These are the activations of a small neural network, seen along a few directions. Each row is one input.
Each table varies a few parts of the input and shows all the possible inputs, shuffled.
Descriptions start from the smaller parts, as in this example, which fits no table here: one of 2 separate values, together with either a single point or one of 11 places along a line or (one of 4 places along a line, together with one of 5 places around a ring).
Shared parts are said once, and a part with two or three values counts as separate values.

Other details of the inputs shift rows strongly along two fixed directions, in all tables alike. That doesn't count.
To show where, the next rows are all for the same input, with only those details redrawn:
-0.20, +0.29, +2.35, -6.07, -0.07, +1.78, +3.27, +3.64, -3.53, +1.12, +0.31, +2.42, +0.17, -0.35, +1.38
+3.11, -3.18, -1.14, +1.80, +1.68, -1.91, -2.35, -5.31, +1.19, +0.94, -1.64, -0.75, +0.19, -0.53, +1.67
-0.42, +0.32, +2.69, -6.77, +0.01, +2.15, +3.74, +4.34, -4.30, +1.07, +0.35, +2.60, +0.27, -0.45, +1.56
+2.70, -4.00, +0.57, -3.99, +2.59, -1.67, +1.33, -2.37, -4.46, +1.49, -1.19, -0.81, +0.04, -1.92, +3.64
+2.29, -3.63, +0.98, -4.95, +2.37, -1.15, +2.10, -1.28, -5.07, +1.50, -0.97, -0.38, +0.12, -1.86, +3.60
+0.20, +1.39, +1.48, +0.21, -1.23, +1.50, -0.45, +0.97, +2.47, +0.46, +0.20, +2.40, +0.29, +1.32, -0.54
+2.43, -3.85, +0.81, -5.50, +2.56, -1.44, +2.40, -1.48, -5.72, +1.67, -1.08, -0.50, +0.06, -2.16, +3.86
+0.22, +1.74, +1.46, +0.32, -1.47, +1.67, -0.25, +1.22, +2.69, +0.57, +0.42, +2.70, +0.20, +1.47, -0.86

Table:
x1: -2.15, +2.55, -1.84, +2.15, +0.24, +0.22, -0.06, +2.93, +2.64, -0.38, +2.70, -0.76, +0.75, +1.69, -0.48
x2: -2.94, +1.76, -0.41, +1.41, -0.79, +1.03, -0.31, +1.16, +1.75, +0.57, +2.79, +1.49, -0.13, +2.11, +1.56
x3: +2.60, -4.01, +0.70, -5.28, +2.56, -1.49, +2.25, -1.50, -5.75, +1.73, -1.05, -0.62, -0.05, -2.28, +3.86
x4: +0.32, -3.98, -0.23, -2.72, +1.52, -1.08, +3.03, -1.36, -5.25, +0.60, -1.50, -0.35, -1.09, -3.40, +4.19
x5: +2.22, -2.38, -1.97, +3.96, +2.62, -4.11, -2.28, -5.01, +3.32, +0.71, -2.45, -3.27, +0.87, -0.52, -1.33
x6: -1.12, +1.31, -0.83, +1.69, -0.85, +0.19, +1.38, +2.15, +2.78, -1.55, -0.58, -0.03, +0.06, -0.86, -1.94
x7: -2.20, +1.63, +1.60, +1.89, -1.39, +0.94, -0.19, +2.74, +1.00, -0.52, +0.06, +2.65, -1.47, +1.82, -2.25
x8: +2.15, -1.74, -1.44, +2.73, +0.52, -1.85, -3.60, -4.58, +3.60, +0.23, -0.82, -0.48, +1.68, -0.66, -1.56
x9: -0.39, +1.70, +2.02, -0.67, -1.12, +3.15, +0.00, +3.09, +0.98, -0.09, +0.59, +2.32, -0.62, +2.03, -2.37
x10: +0.45, -1.93, -4.00, +5.11, +1.58, -2.43, -3.59, -4.92, +1.90, -1.05, -0.16, -4.14, +0.32, +2.56, +1.05
x11: +0.50, +2.97, +0.93, +0.24, -2.47, +2.31, -0.77, +3.47, +1.18, -1.11, -0.41, -0.25, -0.98, +1.61, -2.26
x12: -3.06, +4.00, +0.03, +0.76, -0.49, +3.16, -0.26, +1.48, +0.35, +0.06, +3.17, +0.94, -0.13, +2.66, -0.77
x13: +0.01, +3.31, +0.14, -0.33, -0.89, +1.40, -0.34, +3.10, +3.43, -0.88, -0.42, -0.21, -0.31, -0.26, -2.32
x14: +0.47, -3.16, +1.27, -2.07, +2.32, -1.19, +0.92, -1.17, -4.17, +1.62, -1.39, -1.09, -0.48, -0.60, +0.77
x15: -0.80, +2.59, +0.69, -0.59, -2.36, +1.58, -1.84, +1.91, +2.83, -0.62, +0.58, +1.87, +0.56, -0.97, -2.28
x16: -1.73, +0.44, +0.64, +1.48, -1.53, +2.42, +1.15, +2.07, +0.30, -1.10, +0.01, +1.83, -1.73, +0.22, -1.30
x17: -1.16, +2.38, +0.80, -0.77, -3.48, +1.68, +0.51, +2.21, +1.76, -1.43, +1.33, +1.82, +0.23, -1.58, -1.97
x18: +1.64, -2.04, -2.57, +6.25, -0.22, -1.91, -2.09, -4.50, +2.94, -1.78, -2.53, -2.89, -0.52, +0.52, -0.93
x19: -2.82, +4.53, +0.01, +0.52, -0.97, +2.47, +0.43, +1.56, +0.76, +0.98, +3.41, +1.72, +0.50, +2.14, +0.79
x20: +2.37, -0.29, -2.68, +7.40, -0.09, -1.53, -3.81, -5.27, +7.51, -2.24, -1.43, -3.02, +0.02, -1.27, -1.77
x21: +0.98, -4.13, +1.42, -5.10, +2.52, -2.31, +2.99, -0.85, -6.70, +2.82, -1.36, -0.68, -0.02, -2.40, +3.74
x22: -1.04, +1.31, +0.61, +1.85, -1.61, -0.30, +0.17, +2.81, +0.31, -1.07, -0.94, +0.21, -0.52, +2.02, -2.10
x23: -0.76, +1.90, +1.54, +0.94, -1.92, +0.80, +0.15, +3.14, +0.99, +0.20, -0.73, +0.11, +0.49, +2.79, -3.09
x24: -1.98, +3.00, +0.66, +0.12, -0.73, -0.49, +1.81, +4.69, +1.52, -0.86, -0.21, +1.51, -0.08, +0.59, -2.63
x25: +2.83, -2.12, -1.72, +3.49, -0.38, -1.22, -1.84, -4.35, +1.32, -1.80, -1.86, -3.88, -0.76, -0.63, -0.12
x26: -2.37, +1.64, +0.79, +1.05, -1.94, -0.86, -0.57, +1.83, +1.60, -0.67, +0.35, +2.85, +0.81, -0.07, -2.40
x27: +2.27, -3.17, +0.40, -3.75, +2.19, -1.24, +0.32, -2.57, -4.35, +0.65, -1.63, -1.36, -0.74, -3.10, +4.17
x28: -2.27, +1.60, +0.26, +0.77, -2.98, +1.05, +0.91, +2.62, +1.46, -1.10, +0.87, +2.71, +0.56, -1.09, -2.24
x29: +0.75, +0.71, -3.70, +4.33, +3.20, -2.07, -2.49, -4.56, +2.20, -0.26, +1.21, -3.88, +1.44, +0.12, +0.75
x30: -1.61, +1.24, +1.44, +1.55, -1.68, -0.06, +0.43, +2.16, +0.88, +0.36, -0.09, +3.01, -0.67, +0.70, -0.09
x31: -1.24, -3.26, -1.78, -1.27, +3.16, -0.93, -0.06, -2.63, -4.05, +0.25, +0.76, -2.09, -0.77, +0.34, +3.21
x32: -0.49, +0.61, -3.17, +2.49, +1.05, -1.78, -2.80, -4.90, +1.18, +0.67, +2.29, -1.47, +1.70, -0.27, +0.08
x33: +3.33, -2.31, -1.76, +1.95, +2.50, -2.78, -1.75, -4.15, +2.81, +0.10, -1.59, -2.83, +0.72, -0.68, -0.67
x34: -0.44, +1.76, +1.47, +0.34, -2.55, +2.29, +1.06, +1.43, +1.47, -0.80, +0.61, +1.82, -1.13, -0.66, +0.50
x35: -1.00, +0.82, +3.04, -8.67, -0.20, +3.31, +3.84, +6.04, -6.76, +0.24, +0.38, +1.08, -2.24, -1.23, +1.05
x36: -2.28, +2.08, +1.77, -0.54, -1.74, +0.35, -0.24, +2.48, +1.20, +0.62, +0.41, +2.65, +1.65, +0.40, -3.15
x37: +1.36, -3.03, +0.61, -2.02, +0.86, +0.60, +1.11, -1.52, -3.89, -1.06, -0.53, -1.70, -1.60, -2.58, +2.04
x38: +3.89, -2.79, -1.36, +3.07, +1.21, -2.01, -2.60, -4.28, +1.19, -0.57, -2.15, -3.09, +0.33, +1.29, -0.62
x39: -3.07, +1.87, -1.48, +0.17, -1.31, -0.01, -0.64, +1.68, +0.95, +0.23, +3.55, +1.17, +0.98, +0.97, -0.74
x40: -1.52, +3.54, -1.10, +1.03, -0.78, +1.77, -0.14, +1.61, -0.45, -0.53, +2.33, -1.35, +1.04, +3.03, -0.67
Q: Describe the family of inputs behind these rows.
A: one of 5 places around a ring, together with either one of 2 separate values or one of 6 places around a ring
Q: Changing only the place on the ring of 5 turns x22 into x26. The same change can be made to x25. Which row results?
A: x17
Q: Changing only the place on the ring of 5 turns x12 into x40. The same change can be made to x9. Which row results?
A: x38
Q: Change only the choice among 2 separate values in x39. List by row number the other rows that result.
A: x32
Q: Which other rows agree with x21 in the place on the ring of 5? List them by row number.
A: x2, x3, x4, x19, x27, x30, x34
Q: Change only the place on the ring of 6 in x33. List by row number the other rows that result.
A: x5, x6, x13, x20, x24
Q: Change only the choice among 2 separate values in x40. List by row number the other rows that result.
A: x10
Q: Change only the place on the ring of 6 in x35. List by row number the other rows that result.
A: x7, x9, x14, x16, x37

Table:
x41: +6.65, -0.86, -2.68, +4.04, +3.20, -4.36, -5.52, -7.55, +5.82, -1.03, -3.80, -5.52, +3.16, -2.01, -3.53
x42: -3.07, +3.38, +0.58, +0.64, -1.00, +3.83, -3.06, +0.22, +3.35, +2.03, +3.71, +4.59, -0.24, +3.51, -0.09
x43: +1.62, -4.72, -2.79, +6.00, -0.44, -5.78, -3.83, -6.47, +3.92, -1.12, -2.30, -2.17, +0.12, -4.68, -0.63
x44: -1.76, +3.26, +1.46, +1.81, -2.81, +4.90, -2.59, +1.52, +1.77, +0.95, +2.36, +2.53, -0.84, +6.37, +0.12
x45: -3.01, -1.99, -1.76, -4.26, +0.91, -2.19, +4.11, +0.80, -8.03, +0.41, +2.74, -4.00, +0.06, -3.01, +3.72
x46: -0.50, -0.16, -0.09, +3.93, -1.89, -0.26, -0.23, +1.42, +2.46, -3.25, -3.52, -0.81, -2.07, -0.63, -3.62
x47: +4.10, -2.01, +2.11, +4.62, -2.36, +0.10, -3.62, -5.85, +3.80, -0.23, -3.14, +2.56, -0.33, +1.70, -1.27
x48: -0.62, +1.68, +4.24, -4.94, -0.60, +2.67, +0.37, +2.64, -0.29, +1.75, +0.95, +6.80, -0.68, -1.61, -0.36
x49: -0.66, +0.76, +1.89, -3.81, -0.52, +3.96, +4.01, +5.67, -3.97, -0.24, +0.54, -0.84, -2.02, +2.12, +2.11
x50: +0.71, -5.48, -0.14, -5.78, +3.03, -5.87, +3.58, -1.04, -5.56, +2.67, -1.61, +1.25, +1.27, -5.00, +5.25
x51: -2.69, -0.42, -1.52, +1.88, +0.23, +0.34, +2.75, +3.24, -2.12, -2.30, +0.95, -2.79, -1.61, +1.88, -1.27
x52: +5.64, -5.99, +1.21, -3.70, +2.47, -0.69, +3.29, -3.00, -6.15, -0.35, -4.95, -2.64, -2.75, -4.31, +3.01
x53: -0.47, +6.41, -1.41, +0.22, +0.12, +1.06, -1.07, +4.20, +5.04, +0.33, +3.00, -2.53, +3.30, +4.71, -5.49
x54: -5.96, +6.13, -1.09, -0.67, -0.35, +2.27, +1.80, +4.21, -0.04, +0.39, +5.06, +3.56, +2.63, +0.99, +2.04
Q: Describe the family of inputs behind these rows.
A: one of 2 separate values, together with either a single point or one of 6 places around a ring
Q: Changing only the choice among 2 separate values turns x47 into x44. The same change can be made to x48. Which row results?
A: x42
Q: Change only the choice among 2 separate values in x43. List by row number the other rows that result.
A: x45
